These are the activations of a small neural network, seen along a few directions. Each row is one input.
Each table varies a few parts of the input and shows all the possible inputs, shuffled.
Descriptions start from the smaller parts, as in this example, which fits no table here: one of 5 places around a ring, together with either a single point or one of 11 places along a line or (one of 2 separate values, together with one of 6 places along a line).
Shared parts are said once, and a part with two or three values counts as separate values.

Rows:
R1: [ -8 -11  -7 -27 -23  48  45  54 -42 -16  -8  16  22  34]
R2: [ 10   4  34  35 -12 -27 -39 -64  17  10 -14  18   3 -12]
R3: [ 11  13   9  28 -11 -16 -35 -57  43  23   2   8   8 -23]
R4: [-22 -30 -21 -31 -30  31  38  43 -59 -19 -16   7  21  45]
R5: [  9   4  -8 -31 -23  23  35  74 -12   6 -10 -15  -7  45]
R6: [-50  37  -7 -56 102  44  60  66 -48 -61  33 -38  11  37]
R7: [  45    7  -31   18   66  -51  -76 -119   72  -11   53  -35  -70 -124]
R8: [  9  -9  12  33  -8 -37 -22 -55  33   8 -22  21  15 -13]
R9: [  4 -12  -2 -10 -41  41  35  63 -31  -3 -24 -13   3  43]
R10: [-13  -2  22  51   7 -36 -22 -37  41  31  29  10 -10 -38]
R11: [-11   1  -3 -30   0   5  44  89  -7  14   3  -2   1  21]
R12: [ 17  -1   2  21 -25 -24 -62 -57  -9  17 -28  23   4 -15]
What do these inputs look like to the network?
> one of 2 separate values, together with either a single point or one of 5 places along a line
Change only the choice among 2 separate values in R5. List by row number the other rows that result.
> R3

Rows:
R13: [  29  -27  -15   24  -37  -18  -73 -112  -15   -6  -25   31    0  -38]
R14: [  2 -10  12 -23 -69  44  27  39 -40  -3 -59  16  32  82]
R15: [ 22 -30  10  43 -55 -26 -46 -98  24  12 -34  40  16 -22]
R16: [  5  30  32  46  34 -38 -39 -57  61  23  24  -3  -8 -49]
R17: [ -9 -15  20   4 -80   2  46 103  -7  56 -30  28  29  58]
R18: [-37  15 -16 -43  57  31  65  85 -35 -32  29 -30   7  35]
R19: [-24   8 -35 -70  71  69  73  78 -40 -62  51 -48 -24   6]
R20: [ 22 -23  29  70 -78 -58 -38 -37  69  79  -8  33  -6 -34]
R21: [  0  28  -4  19  73 -34 -41 -67  54  -4  46 -32 -35 -61]
R22: [-32  23   8 -21  30  15  59  96 -28  -3   7   3  38  44]
R23: [  4 -26 -19 -32 -55  51  11  38 -85 -25 -55   9  15  63]
R24: [ 18  26 -20 -17 111 -40 -43 -68  43 -36  53 -47 -65 -85]
What do these inputs look like to the network?
> one of 2 separate values, together with one of 6 places along a line
The inputs of R16 and R22 match in every part but the choice among 2 separate values. If R21 is changed in the same way as R16 into R22, which row does it become?
> R18
